Each row below holds a small network's activations on one record, seen along a few directions.
Here are examples, each followed by its value of one field, KELOG.
The word none means that the record has no KELOG.
The largest differences between rows may come from other fields.
In the rows, zero is written as 500.
Random noise pushes rows far along 22 fixed directions. That doesn't count. These rows show it; they differ only by the noise:
[687 695 578 398 492 465 639 655 599 532 661 434 583 548 478 407 547 376
 648 598 565 465 352 667 396 510 558 463 503 558 293 386 430 427 652 384
 411 524]
[561 368 536 582 249 560 667 532 707 638 460 261 546 579 343 392 540 537
 344 321 464 382 378 569 394 743 646 291 543 559 248 490 559 602 320 542
 469 488]
[473 370 477 886 543 541 356 248 424 654 539 211 363 337 556 432 566 656
 578 448 330 673 656 438 449 549 339 365 114 392 461 698 264 565 628 433
 431 535]
[428 394 359 385 792 508 604 545 415 329 556 502 685 713 514 742 610 203
 460 653 459 318 749 372 700 363 425 532 400 590 604 596 840 433 405 635
 622 756]
[396 517 492 234 652 676 614 425 535 553 629 506 542 437 353 588 612 450
 678 458 581 583 537 294 559 391 460 448 320 510 378 630 493 716 516 507
 308 447]
[640 268 417 531 486 389 712 519 591 732 526  65 604 697 508 608 490 706
 402 255 444 535 411 472 487 704 418 388 530 474  76 467 605 511 570 488
 569 714]
[345 522 423 579 528 712 698 510 482 515 630 596 530 631 815 415 658 544
 476 540 565 472 322 274 603 521 675 584 669 434 409 496 656 502 682 361
 383 391]
[462 250 545 602 562 434 438 351 460 804 355 275 532 547 390 422 497 461
 634 225 449 296 407 582 743 302 559 426 332 583 349 717 264 361 347 393
 297 233]
[626 391 475 442 543 605 521 644 378 584 643 247 710 609 487 710 271 536
 620 313 382 489 808 506 564 439 519 560 397 417 371 869 505 524 697 296
 676 582]
[496 547 504 525 474 667 621 537 257 612 710 622 337 572 597 517 540 461
 578 516 371 372 541 359 636 288 475 506 314 449 490 700 498 480 502 520
 472 400]
[654 547 650 464 480 412 472 414 594 500 678 566 405 394 233 395 456 472
 616 509 386 506 427 422 459 621 512 320 313 486 528 583 155 716 276 644
 354 493]
[560 268 606 476 411 441 600 292 641 535 370 393 551 479 380 400 330 352
 518 518 574 186 365 547 714 318 466 453 761 684 380 249 345 441 270 497
 325 383]
[157 562 259 657 817 333 332 385 781 317 379 436 427 449 743 673 175 695
 441 616 517 620 496 280 688 446 615 733 766 406 452 376 607 653 838 443
 750 648]
[458 434 193 736 347 345 134 445 552 208 656 348 645 639 956 422 463 935
 450 601 145 512 457 682 716 848 675 754 572 344 440 668 494  83 636 631
 713 746]
[568 615 434 387 468 498 404 578 670 404 353 565 179 348 313 206 368 523
 339 393 500 587 342 387 331 338 613 371 579 455 535 434 372 520 457 448
 435 168]
[207 482 297 442 524 646 623 359 510 494 357 343 750 515 471 469 689 563
 377 505 648 532 364 785 590 241 451 450 481 572 300 588 776 456 366 260
 382 444]
[487 464 421 374 541 490 527 725 168 531 660 538 348 453 243 375 739 607
 550 686 484 270 616 568 383 183 453 465 358 702 340 466 558 624 307 538
 402 638]
[807 306 590 653 761 358 573 487 452 769 276 492 770 648 393 667 564 214
 575 353 232 275 512 694 417 582 590 526 423 680 739 573 333 473 526 386
 509 664]
[452 398 457 500 752 462 602 590 455 448 574 402 717 650 414 500 384 403
 433 363 620 325 536 299 619 502 705 389 638 647 438 583 657 439 345 358
 550 552]
[537 581 597 748 550 486 732 571 531 562 343 653 335 400 483 649 468 377
 427 344 532 410 546 355 275 370 636 414 524 609 592 433 426 760 471 362
 518 448]
[755 319 525 508 525 346 388 517 608 636 579 493 592 803 364 542 373 236
 710 578 128 529 653 610 879 579 452 661 477 248 665 874 302 380 558 525
 522 449]
[335 579 531 573 576 419 533 303 507 522 512 528 443 435 437 573 195 363
 493 571 416 286 593 451 633 512 471 448 562 713 505 340 542 507 455 755
 595 613]
[336 300 597 414 682 423 469 354 280 624 430 553 767 477 330 530 516 413
 579 344 636 558 728 451 591 617 417 484 585 647 613 583 542 517 364 511
 339 471]
[599 481 524 444 588 400 307 614 565 615 396 443 263 553 294 261 377 402
 329 692 367 544 425 543 407 515 397 455 487 341 624 419 540 651 592 601
 650 481]

[406 669 716 473 575 528 587 360 672 594 540 684 582 532 669 691 363 330
 693 306 705 435 202 328 813 486 688 508 493 502 512 587 395 414 398 448
 481 272]  vav
[484 649 360 547 475 623 394 624 649 222 623 574 527 510 618 639 590 508
 610 485 345 507 600 455 505 528 782 579 283 424 602 810 441 434 547 503
 574 506]  none
[611 450 334 394 363 236 547 489 558 525 600 579 157 454 475 474 522 780
 686 646 246 544 554 432 567 427 341 733 706 471 223 244 208 577 721 763
 262 563]  tes
[578 570 289 234 408 550 773 500 841 390 357 652 403 400 350 766 585 378
 671 435 320 477 672 486 418 313 570 653 665 703 358 329 437 559 657 613
 300 477]  kez
[281 367 286 662 535 704 577 224 824 763 457 466 536 479 126 643 340 575
 651 586 395 331 419 495 940 431 698 563 808 780 341 445 685 490 271 360
 623 684]  tes
[576 644 556 289 785 459 410 484 450 550 608 480 615 411 432 545 326 687
 511 491 551 653 311 431 346 625 460 473 412 452 512 461 423 749 648 455
 632 718]  sevot
[548 473 819 450 312 281 321 525 454 641 411 690 380 582 668 681 433 461
 560 526 611 540 388 611 736 508 285 674 445 246 668 519 421 501 348 716
 662 394]  kog
[582 405 483 405 337 356 537 710 491 555 521 635 344 706 276 281 552 381
 448 573 398 360 490 562 624 466 558 514 715 500 469 492 556 400 278 625
 414 337]  kib
[563 163 485 465 437 551 577 366 646 627 553 284 369 455 275 503 494 650
 612 651 345 390 512 407 590 330 373 527 503 426 253 455 262 981 483 510
 330 589]  kez
[649 577 508 244 510 620 461 541 503 298 652 506 640 427 763 914 279 565
 736 298 398 196 586 370 559 406 689 668 342 657 427 582 357 364 611 641
 696 668]  sevot
[327 614 513 555 414 667 497 647 819 451 298 415 538 428 481 575 319 434
 425 356 655 565 582 531 374 486 796 523 629 446 452 598 632 719 665 257
 652 308]  kib
[624 492 314 248 565 418 485 566 834 613 352 362 548 590 121 515 528 370
 544 413 529 923 588 597 542 638 376 482 686 482 414 456 727 219 588 427
 540 490]  voga
[375 584 467 246 677 530 611 239 597 760 450 361 621 561 441 573 476 502
 489 504 270 560 228 652 485 573 322 475 223 395 362 553 444 854 775 724
 365 547]  sobup
[556 430 489 754 566 280 451 429 455 283 463 291 768 564 795 547 472 595
 315 402 449 460 491 606 410 690 523 437 387 447 531 594 411 448 483 473
 584 691]  vav
[285 521 473 803 614 466 577 358 324 604 596 600 471 455 568 731 580 699
 450 524 606 802 653 298 533 702 312 465 489 467 580 506 740 635 421 491
 668 804]  kog
[485 487 670 532 400 564 548 602 284 765 706 414 567 543 522 629 447 571
 600 422 608 431 704 407 483 874 463 489 524 648 353 392 721 431 582 701
 690 753]  sobup
[528 579 285 381 569 568 766 530 523 580 570 426 341 461 320 478 397 676
 436 384 331 373 380 373 358 317 592 396 554 667 191 387 477 666 583 487
 425 549]  voga
[436 505 290 170 403 653 565 269 573 593 406 704 487 404 308 486 779 622
 612 628 175 592 381 719 435 486 376 666 489 563 504 415 399 651 625 738
 162 494]  none

Here are new rows. What is KELOG for each?
[497 555 377 637 634 387 505 443 385 594 312 607 421 380 534 552 579 750
 463 594 396 386 240 757 384 159 501 624 491 614 499 362 370 641 497 294
 512 644]  kib
[456 576 180 416 553 498 680 555 485 502 363 560 280 537 414 596 694 502
 389 398 333 603 582 490 439 211 405 483 405 540 425 547 673 398 529 537
 438 437]  tes
[689 541 675 324 348 426 543 540 455 632 470 367 502 477 501 473 501 416
 557 577 438 170 370 819 347 456 389 489 348 662 311 239 366 502 570 743
 455 590]  kez
[246 541 582 580 531 403 408 447 560 776 597 467 382 462 231 374 646 634
 617 649 819 604 305 487 716 620 445 398 508 578 287 345 652 513 221 556
 480 575]  sobup
[699 585 446 494 634 472 541 373 478 538 463 504 594 402 692 741 617 558
 622 208 537 660 432 426 400 638 452 473 413 704 517 359 488  38 582 467
 551 658]  voga
[500 648 511 562 447 524 375 538 548 377 488 771 266 317 241 429 439 387
 523 541 451 517 656 405 401 534 625 428 527 633 780 460 438 449 316 618
 534 428]  none
[383 658 256 440 308 496 442 621 495 420 542 555 447 476 237 623 626 629
 542 476 455 822 773 780 584 338 404 507 363 443 427 849 714 315 266 422
 596 490]  tes
[540 338 499 600 583 198 659 587 451 562 618 342 384 718 595 592 627 492
 552 693 623 370 428 436 729 315 286 523 550 490 225 279 572 433 414 552
 486 684]  sobup
[384 535 647 112 622 475 289 587 442 396 475 598 754 410 303 392 329 496
 579 329 684 492 499 532 486 460 696 529 513 490 577 743 330 707 410 427
 360 232]  vav
